Each row below holds a small network's activations on one input, seen along a few directions.
Each table varies a few parts of the input and shows all the possible inputs, shuffled.
A made-up example of a description, with smaller parts first: one of 2 separate values, together with either a single point or one of 9 places around a ring or (one of 4 places along a line, together with one of 8 places around a ring).
Shared parts are said once, and a part with two or three values counts as separate values.
(in the rows, 128 means zero)

A family of inputs:
x1: [ 44  21 103  67 149 105 154 126  63 131 120 123 110 157]
x2: [172 105 118 114 134 136 136  88 130 165 175 146 135 127]
x3: [ 31  37  88  69 146 119 145 113  75 121 102 109 109 146]
x4: [117 167 172 150 136 134 112 193 118  85 118 154 112 116]
x5: [107 182 159 155 134 148 101 177 129  75 101 137 110 105]
x6: [109 190 151 210  98 130  78 223 137  88  55 122 154  99]
x7: [115 198 164 217 112 108 102 216 143  92  54 133 153 122]
x8: [166 120 108 113 125 146 124  73 137 155 155 133 132 113]
x9: [216  77  79  94 119 142 154  47 130 217 201 101 158 142]
x10: [123 171 139 121 114 140 106 128 151  99 141 134 109 119]
x11: [121 175 162 204 102 111  88 238 123  97  75 138 155 106]
x12: [130 159 150 120 120 130 119 146 142 112 160 150 111 132]
x13: [210  91  82  98 130 133 168  31 159 205 174  95 148 147]
x14: [164 117 124 118 142 122 148  75 149 154 154 137 128 127]
x15: [ 35  39 108  71 159 101 168 103  85 124 101 114 112 162]
x16: [110 189 176 161 149 128 124 171 135  80 100 145 106 122]
x17: [210  94  67  93 110 153 144  29 138 207 177  91 155 130]
x18: [124 172 154 128 125 118 134 129 161  98 142 142 105 132]
- The inputs of x18 and x12 match in every part but one. If x13 is changed in the same way as x18 into x12, which row does it become? => x9
- Describe the family of inputs behind these rows. => one of 3 separate values, together with either a single point or one of 5 places along a line
- Change only the choice among 3 separate values in x8. List by row number the other rows that result. => x2, x14
- Change only the place on the line of 5 in x5. List by row number the other rows that result. => x6, x8, x10, x17

A family of inputs:
x19: [ 61 106 130 150 141 104 133 173  97 105  56 121 132 139]
x20: [151 222 180 196 110 137  84 208 157  88 120 165 131 105]
x21: [ 92  87 126  71 158 117 165  70 122 128 155 137  99 151]
x22: [202 107  76 103 113 156 139  40 143 197 172  97 154 131]
x23: [105  76 124  63 151 129 153 100 101 130 165 141  96 146]
x24: [153 235 184 199 122 131 106 191 173  81 102 139 127 110]
x25: [146 231 177 188 107 138  84 190 156  75 103 151 124  92]
x26: [ 50 102 126 138 127 118 111 183 100  94  64 116 131 124]
x27: [ 87  90 111  65 148 134 146  81 116 119 158 130  87 139]
x28: [219  83  88 114 123 141 143  60 131 209 185 115 161 124]
x29: [ 61  99 131 141 121 107 117 198  81 107  84 122 138 135]
x30: [209  98  83 108 114 125 156  41 160 203 172 103 156 141]
- Describe the family of inputs behind these rows. => one of 3 separate values, together with one of 4 places along a line
- The inputs of x21 and x27 match in every part but the choice among 3 separate values. If x30 is changed in the same way as x21 into x27, which row does it become? => x22
- Change only the choice among 3 separate values in x29. List by row number the other rows that result. => x19, x26

A family of inputs:
x31: [135 186 145 126 133 144 133 114 159  99 130 117 104 129]
x32: [ 59  37  83  81 126 121 137 126  73 145 120 106 134 146]
x33: [155 131 132 108 145 121 164  88 146 146 154 118 120 153]
x34: [ 57  76 137  85 147 106 151 142  94 107 139 148 100 159]
x35: [103 164 146 125 152 143 125 116 133  88 118 144  97 117]
x36: [140 193 139 135 124 135 132  83 193 104 120 124 114 123]
x37: [205  83  86 101  98 157 111  96 107 194 197 131 153 114]
x38: [ 52 137 153 164 112 102  98 232  90  81  62 138 138 127]
x39: [200 175 155 186  94 151  73 200 128 136 158 154 161  94]
x40: [160 140 127 120 135 107 162  55 177 152 147 123 127 144]
x41: [ 97 142 153 180 120 111 104 217 109  94  63 130 145 108]
x42: [125 107 135 106 163 121 157  91 122 136 142 145 115 143]
x43: [129  65  86 105 138 136 142  78 101 173 122 107 147 134]
x44: [ 33 135 152 101 135 122 113 166 108  62 112 148  80 135]
x45: [102  42  84  95 134 126 139 108  93 158 118  99 139 133]
x46: [199 124 138 103 123 142 128 111 128 161 220 165 123 121]
x47: [165  98  72 120 114 119 148  40 154 182 125  87 158 136]
x48: [161 194 134 205 104 114 111 155 184 130  78 115 164 120]
x49: [155 186 142 196 110 126 115 183 148 122  87 108 155 126]
x50: [179 182 154 119 114 165  93 138 141 116 203 165 107  97]
x51: [ 76 142 152 113 145 131 120 148 127  74 112 142  87 116]
x52: [161  91  82 106 122 134 150  76 126 179 134  83 152 144]
x53: [123 161 149 194 127 126 110 184 119 111  74 133 149 112]
x54: [100  83 136  97 157 111 155 124 113 121 138 141 105 142]
- Describe the family of inputs behind these rows. => one of 4 places along a line, together with either a single point or one of 5 places along a line
- The inputs of x40 and x36 match in every part but the place on the line of 4. If x46 is changed in the same way as x40 into x36, which row does it become? => x50
- Change only the place on the line of 4 in x32. List by row number the other rows that result. => x34, x38, x44
